A small network was shown many inputs. Here are its activations along a few directions, one row for each input.
In each table, some parts of the input vary, and every possible input appears once, in random order.
A made-up example of a description, with smaller parts first: one of 3 separate values, together with either a single point or one of 11 places around a ring or (one of 5 places around a ring, together with one of 6 places along a line).
Shared parts are said once, and a part with two or three values counts as separate values.

Table:
x1: [ 33  32 -22   0  10 -38  27  14  23 -42  36 -83  19 -24]
x2: [ 33 -28 -17  -5  51  22 -33 -19   9  23   7  35  49  26]
x3: [-52   3  13 -15 -22  -2  33  30 -36 -10 -39  16 -43 -35]
x4: [-25 -22  50 -32  29  32 -11 -44  10 -11 -35   4  21 -21]
x5: [ 16  30 -43  37 -46 -17  -9 -26 -36 -13   6 -25 -39   1]
x6: [ 36   5 -29  21  -5   8  12  44 -55  24  -8  40  -9   2]
x7: [  9   9  -4  34 -23  -3  15  95 -13  20  14  38 -21  16]
x8: [ 19 -30 -14  17   4  12 -11 -57  40 -37  -3 -31   2  30]
x9: [ 15   6 -29  30 -56 -23  32  14   5 -26 -19 -24 -65   7]
x10: [-39   8  18  -1 -20   3  18   0 -59  -5 -31  17 -27 -45]
x11: [ 28 -15   0 -17  51   7 -43 -20  12  27  38  37  50  35]
x12: [ 37 -40   3  11  58  30 -16  -4  26  14   6  44  34  18]
x13: [ 29  -1 -26  16 -29  -3  30  69 -26  19 -27  45  -6  18]
x14: [ -5 -11   1  10 -16  24   2 -16  77 -27  12 -45  -6  43]
x15: [ -7  30 -22  40 -57 -14  20  36  23 -22   9 -28 -70  13]
x16: [ 22 -28  -8   2  34  31 -12  30  47   2 -18  48  32  24]
x17: [-38  22  25 -33 -36 -20   5 -17 -73  26   9   5  -4 -40]
x18: [  7  39 -35  19 -54 -38 -13 -33 -25   0  24 -21 -25   1]
x19: [-20  37  26 -46  49 -23  32  31  -3  -6   2 -52  33 -60]
x20: [ 43  12 -18  29  -9 -17 -15  25 -61  22   6  49   6   2]
x21: [-32  30   6  -5 -27   2   1 -18 -66   3 -25  20 -15 -55]
x22: [-64 -27  63 -33  32  16  10  -2  43  -8  -4  -7   1   5]
x23: [-47 -44  50 -29  16  15  13 -14  40  -3 -40   8  16 -19]
x24: [ 11 -26  -2   1  -3   2   3 -30  74 -20 -18 -39 -16  34]
x25: [-51 -15  38 -53  20   4 -43 -57 -14   4  14  -6  43 -11]
x26: [ 25  38 -25   6  -9  -9 -13  25 -58  56  25  37  10  12]
x27: [  3  -5 -16   4   6  -6 -43 -74  37 -17  28 -36  22  34]
x28: [-30 -18  35 -46  37   9 -35 -56   6  17 -13  -3  20 -23]
x29: [ 55  29 -15 -10  57 -15  22  75   0  12  23 -22  56 -13]
x30: [ 19  16 -40  40 -44  -5  19 -14 -19 -21  -8 -23 -57 -10]
x31: [ 15 -37  28   3  38  18  -1  39  53  18  26  26  18  47]
x32: [ 19 -16 -29  10   3  -4 -34 -73  45 -12   6 -28   9  12]
x33: [-63  16  41  -6 -36   3  39  45 -26  -5  -7   8 -37 -23]
Describe the family of inputs behind these rows. -> one of 3 separate values, together with either a single point or (one of 2 separate values, together with one of 5 places along a line)
Changing only the choice among 3 separate values turns x9 into x3. The same change can be made to x14. Which row results? -> x22
Change only the choice among 2 separate values in x27. List by row number the other rows that result. -> x18
Change only the choice among 2 separate values in x4. List by row number the other rows that result. -> x10

Table:
x34: [ 62  17 -47  32 -19 -20   1  42  -3  20  20  23  -8  21]
x35: [  5  -1  14   1  11  12   6  -7 -24   3 -13  21   3 -20]
x36: [ -3  27 -17  -2  -6 -10 -16  16 -38  18  -2  10  -4 -22]
x37: [  0  15  -7   9 -16  -2  27  21 -22  -8 -16  -5 -25 -23]
x38: [-29  -5  22 -26  23  40 -20   1   7  15  -6  16  35   2]
x39: [ 53 -30 -12   8  32  -6 -13 -13  73   3  14 -10  26  41]
x40: [ -9 -15  14  11  -9 -10  -9 -33  36 -17 -10 -34 -24  16]
x41: [-14   3 -19  18 -22   3  15   4 -20  -2  -7  -6 -48   5]
x42: [ -8  -1  -5 -11   0  12  23   9 -23   2 -13   7 -11 -24]
x43: [ -8  54 -19  23 -51 -23  16  10 -37  -1  -2  -7 -53  10]
x44: [-27   1  17  -1   4   3  29  18   6  10   0  -6   2  -5]
x45: [-36 -13   0   3  -8  -6   2  10   8   5 -10 -13  -7  21]
x46: [ 38 -23 -12  10  31  23   1  28  37  20  33   9  32  48]
x47: [ -9 -15  23 -16  25  12 -36 -67  30 -24   5 -10  34  13]
x48: [-10 -17  22 -19  21  -9  -5 -21  30 -12  -9 -16  13 -15]
x49: [-12 -19  24 -10  19  16 -23 -45  32 -13  -5 -12  36 -12]
x50: [ -5  27 -21  -7 -26 -15  13  25 -44   9  -2   2  -9 -26]
x51: [-16 -27  31 -26  27  10 -35 -14   7  -2   8   5  33   8]
x52: [-12  46 -19  14 -46 -27  37  32 -46   4   5  -3 -29 -19]
x53: [ 61 -17 -37  26  11  -1  12  27  12   9   8  20   1  23]
x54: [  4 -12   6 -20  -1   8 -18 -25 -17 -15  -8  17   2  -5]
x55: [ -5  15 -11  -4 -12 -17 -21  -9 -38   3  21  21  -9  -8]
x56: [-11   3  14  -3  10  -8   8 -21  39 -14  -2 -27 -19 -15]
x57: [ -9 -14  37 -12   1  14   6  11  -4 -10 -10  -1  26 -16]
Changing only one part turns x37 into x52. The same change can be made to x41. Which row results? -> x43
Describe the family of inputs behind these rows. -> one of 4 places along a line, together with either a single point or one of 5 places along a line
Change only the place on the line of 4 in x46. List by row number the other rows that result. -> x34, x39, x53

Table:
x58: [ 17  20 -23  23 -19  -6  38  72   0  18  16  16 -25   8]
x59: [-28   7  26 -26  14   5 -19 -20 -45  10  -6  21  11 -24]
x60: [ 22  16 -30  34 -12 -12  35  57  -6  10   1  28 -31  13]
x61: [ 29 -46  -2  -4  25  20 -33 -42  81 -21  15 -30  37  53]
x62: [ 28  17 -35  23 -25 -10   5  39 -31  20   1  15 -28  15]
x63: [-20  -2 -10   1 -14 -21 -11 -50   6 -21  -3 -45 -26  -9]
x64: [-21   1  12   2  -9  -2   5 -30  10 -32 -10 -32 -39   1]
x65: [ 27  40 -48  29 -21  -2  -5   5 -40   2  22  15  -3   1]
x66: [-24   0  25  -7 -18  -7  22   8  36 -27  -2 -40 -27 -10]
x67: [-23  -2  16   0 -11 -11  19 -12  31 -37 -22 -33 -31  -7]
x68: [-15  19 -12   0 -25 -14 -18 -58   8 -31   7 -43 -11 -13]
x69: [ 26  17 -49  33 -18  -9   1  16 -40  13  16  16 -14   5]
x70: [ 90 -34 -40  28  26  19 -13  20  50  14  30  25  47  52]
x71: [-32  -5  39 -25   9  -4  -9  -5 -31  12 -20  21  12 -24]
x72: [-36   1  50 -33  10   5  19  36  -9  17 -22   3  21 -31]
x73: [-21  12  16 -30   5   3 -22 -33 -45  12   0  15  24 -32]
x74: [ 24 -51  27 -30  67  35 -34 -16  40  27  11  24  72  24]
x75: [-43 -10  36 -17  16  11  20  16 -15  13 -34  24  10 -23]
Changing only one part turns x71 into x62. The same change can be made to x75. Which row results? -> x60
Describe the family of inputs behind these rows. -> one of 3 separate values, together with either a single point or one of 5 places along a line
Which other rows agree with x68 in the choice among 3 separate values? List them by row number. -> x61, x63, x64, x66, x67
Change only the choice among 3 separate values in x59. List by row number the other rows that result. -> x63, x69
